Each row below holds a small network's activations on one input, seen along a few directions.
Each table varies a few parts of the input and shows all the possible inputs, shuffled.
Descriptions start from the smaller parts, as in this example, which fits no table here: ring(5) and (point or ring(11) or (values(2) and line(6))).
Shared parts are said once, and a part with two or three values counts as separate values.
In the rows, zero is written as 128.

Other details of the inputs shift rows strongly along three fixed directions, in all tables alike. That doesn't count.

Rows:
x1: [127 104 117 111  95 123 120 166  95 115 101 129]
x2: [ 97 138 134 185 104 147 122 118 136 139  81 153]
x3: [176 112 105  59 172 121 126 101 116  84 177 110]
x4: [189 142 142  73 185 113 136  96 117  84 166 108]
x5: [192 106 112  93 156 104 132 158 109 108 191 106]
x6: [127  84 132 124  64  90 117 226  59  90  78 133]
x7: [ 76 131  94 163  91 150 109  96 161 180 162 108]
x8: [138 188 175 119 176 154 154  70 118  93  71 168]
x9: [138 119 111 105 124 113 122 130  98 106 138 120]
x10: [ 82 162 145 144 134 144 127  66 183 185 151 162]
x11: [137 121 163 127 112 116 143 149  79  92  59 149]
x12: [182 124 124  70 173 108 156 138 118 120 173 110]
x13: [136 178 161 126 172 142 148  86 131 100  76 159]
x14: [121 135 124 126 123 117 119 118 106  94  94 136]
x15: [121 100 114 123 103 110 114 156 101 101  97 128]
x16: [140 137 117  97 152 134 121  79 117  93 140 125]
x17: [ 93 160 122 174 136 159 119  49 179 157 136 126]
x18: [130  94 129 111 104 114 118 177  93  87  67 140]
x19: [ 95 114 117 181  85 140 114 140 153 171 153 114]
x20: [192 119 124  75 164 107 145 169 116 113 177 112]
x21: [126  92 145 116  92 116 115 185  79  75  68 140]
x22: [153 163 146 105 186 127 132  55 135  96 124 126]
x23: [179  91 103  60 147 109 115 163 113  92 182  99]
x24: [132 113 110 122 129 121 135 152 160 169 199  93]
x25: [146 145 142 101 168 117 144 114 133 120 122 125]
x26: [ 92 175 119 173 151 168 131  66 190 172 141 137]
x27: [ 96 100 116 185  68 139 120 166 123 172 113 136]
x28: [ 83 150 126 167 130 147 135  89 183 175 136 122]
x29: [132 131 174 113 121 114 153 164  83 104  49 151]
x30: [ 94 149 114 179 131 156 116  63 179 166 147 122]
x31: [132 194 180 121 171 155 146  74 132  90  79 159]
x32: [123 125  98 118 137 136 106  91 152 127 193  98]
x33: [ 81 148 145 150 118 135 119 102 187 184 161 153]
x34: [ 95 138 141 173 101 148 131 158 138 154 104 146]
x35: [136 169 167 116 157 144 152  99 113 102  74 159]
x36: [173  84  90  69 150 100 118 153 115  96 173 100]
x37: [141 150 115 128 160 146 119  67 171 143 201 103]
x38: [133 120  95 115 120 123 109 132 140 140 190  96]
x39: [136 104 150 133 102 100 136 176  86  99  61 141]
x40: [137 103 159 122  97 104 137 176  71 103  62 138]
x41: [ 75  86  95 165  52 123 104 186 134 165 105 117]
x42: [137 145 171 129 132 127 136 120 100  80  75 146]
x43: [ 81 148 140 161 122 149 127 103 175 176 148 113]
x44: [141 170 118 103 173 135 121  59 137  95 134 129]
x45: [144  74  82 132 100 111 123 173 134 180 207  89]
x46: [ 86 128 153 149 101 112 126 147 145 161  88 172]
x47: [139 137 169 132 126 125 146 173  93 100  70 157]
x48: [ 73 106 127 157  76 149 108 140 123 138  79 137]
x49: [138 112  93 121 135 116 133 152 161 176 186  98]
x50: [182  75  85  63 119  93 115 206 104 113 194  88]
x51: [137 103  91 130 131 125 139 156 151 189 209  98]
x52: [203 158 133  84 197 132 136  87 120  75 167 132]
x53: [133 195 171 132 191 151 148  63 127  90  66 170]
x54: [142  98  82 144 131 115 120 141 151 170 202  94]
x55: [ 91  84 109 178  55 126 134 223 122 196 119 130]
x56: [ 93 113 132 186  84 138 123 145 116 159  99 138]
x57: [ 89 149 149 174 109 157 124  86 134 142  84 148]
Description of these inputs: values(3) and (point or ring(6) or (values(2) and line(6))).
Question: The inputs of x11 and x39 match in every part but the values(3) part. If x1 is changed in the same way as x11 into x39, which row does it become?
Answer: x41
Question: The inputs of x46 and x10 match in every part but the values(3) part. If x22 is changed in the same way as x46 into x10, which row does it become?
Answer: x40
Question: Which other rows does x57 become when the values(3) part takes its other values? List them by row number.
Answer: x17, x37
Question: Which other rows does x24 become when the line(6) part takes its other values? List them by row number.
Answer: x20, x31, x34, x43, x47
Question: Which other rows does x54 become when the values(2) part takes its other values? List them by row number.
Answer: x53

Rows:
x58: [123  99 101 159 120 109 149 166 182 246 220  99]
x59: [208 137  88  47 207 114 134 101 151 115 242 102]
x60: [145 192 189 108 182 149 144  69 112  57  61 167]
x61: [228 148 132  48 215 108 157 122  88  53 133 128]
x62: [ 62 166 128 169 127 169 115  34 170 149 110 132]
x63: [106 128 100 154 125 154 120 109 185 185 205  92]
x64: [ 83 181 154 167 140 169 115  27 161 121 111 136]
x65: [ 84 156 137 149 123 158 122  94 164 149 130 129]
x66: [136 109 134 128 105 111 121 158  92 100  94 143]
x67: [ 94  70  63 170  79 127 116 184 176 228 209  77]
x68: [163 108 131  83 125 102 126 165  74  75 100 142]
x69: [135 156 175  98 148 126 137 119 107  76  71 159]
x70: [139 181 172 113 165 144 129  56 101  50  52 175]
x71: [159  52 114 110  76  88 124 243  70 116 132 101]
x72: [112  96 140 129  76 112 119 185  89 110  85 129]
x73: [121 107 129 146  94 127 130 186 106 132  94 143]
x74: [123 136 140 154 111 138 132 154 109 118  78 152]
x75: [153  78 114  91 101  88 137 232  85 122 109 122]
x76: [193 148  92  57 220 124 141  70 165 123 230  96]
x77: [ 60 154 129 196 108 170 115  56 163 157  98 131]
x78: [ 63 148 121 198 101 173 107  62 168 164 124 133]
x79: [128 132 175 158 115 114 161 178 112 156  77 174]
x80: [ 88  73 126 163  43 112 111 208 103 150 100 118]
x81: [238 149 138  23 230  98 157 114  89  43 139 132]
x82: [108 109  91 140 111 133 115 139 181 193 219  87]
x83: [117 131  91 117 154 131 113  57 178 159 205  96]
x84: [120 108 130 124  93 117 127 192 103 125  90 147]
x85: [107  99 127 131  93 109 129 186 116 142  92 135]
x86: [106 161 161 164 123 148 132  90  98  86  29 158]
x87: [124 197 222 151 164 145 169  89 121 115  42 190]
x88: [ 92 103 136 167  76 120 121 160 103 130  61 138]
x89: [186 110  82  88 164 117 123 116 138 130 247  69]
x90: [122 137  86 151 140 150 112  71 169 160 206 100]
x91: [183 131 105  92 172 126 136 127 141 124 208  93]
x92: [165  71 108 103  97  86 130 243  88 129 138 123]
x93: [ 82  81 135 156  49 110 109 193 105 143  91 125]
x94: [ 72 155 131 162 115 154 115  85 172 161 121 148]
x95: [192 120 127  62 169  96 138 130  85  68 125 124]
x96: [ 73 177 139 162 134 164 107  22 170 134 115 149]
Question: The inputs of x92 and x60 match in every part but one. If x84 is changed in the same way as x92 into x60, which row does it become?
Answer: x65
Question: What is each input in this table made of?
Answer: values(3) and (point or (values(2) and line(6)))
Question: Which other rows does x76 become when the values(3) part takes its other values? List them by row number.
Answer: x59, x82
Question: Which other rows does x72 become when the line(6) part takes its other values? List them by row number.
Answer: x64, x71, x80, x89, x93

Rows:
x97: [132 125 114 131 141 124 133 126 169 181 202 117]
x98: [155 110 129  87 131 103 124 148  91  84 110 133]
x99: [ 78 121  96 158 102 142 105  98 166 166 148 112]
x100: [ 57 111 139 162  54 139 108 179 132 144  79 141]
x101: [108 170 189 163 131 147 152 118 111 113  25 178]
x102: [164 160 115  72 194 132 127  49 133  80 146 132]
x103: [156 134  87 110 164 136 125  92 148 132 189 107]
x104: [139  77 114 137  81 106 125 214  90 131 122 114]
x105: [ 94 182 161 172 139 172 122  44 146 113  96 143]
x106: [145  97 107  97 123 108 118 146 114 115 155 109]
x107: [ 96 108 130 177  74 136 121 164 112 138  91 124]
x108: [140 118 130 104 129 117 118 123 113 101 138 116]
x109: [162 176 177 101 187 130 163  99 113  94  81 162]
x110: [173 142 176  85 162 101 162 166  86  86  68 164]
x111: [102 141 111 164 125 154 116  87 160 156 157 117]
x112: [188  83  86  86 136  95 130 190 101 117 177  96]
x113: [126 107 137 148  97 115 137 190 118 158 116 136]
x114: [140 137 119 113 157 122 139 119 167 170 193 120]
x115: [ 76 134 115 163 106 151 107  78 162 152 140 111]
Question: What is each input in this table made of?
Answer: point or ring(6) or (values(2) and line(6))
Question: Which other rows does x104 become when the line(6) part takes its other values? List them by row number.
Answer: x103, x105, x107, x111, x112
Question: Which other rows belong to the same alternative as x101? List them by row number.
Answer: x97, x109, x110, x113, x114
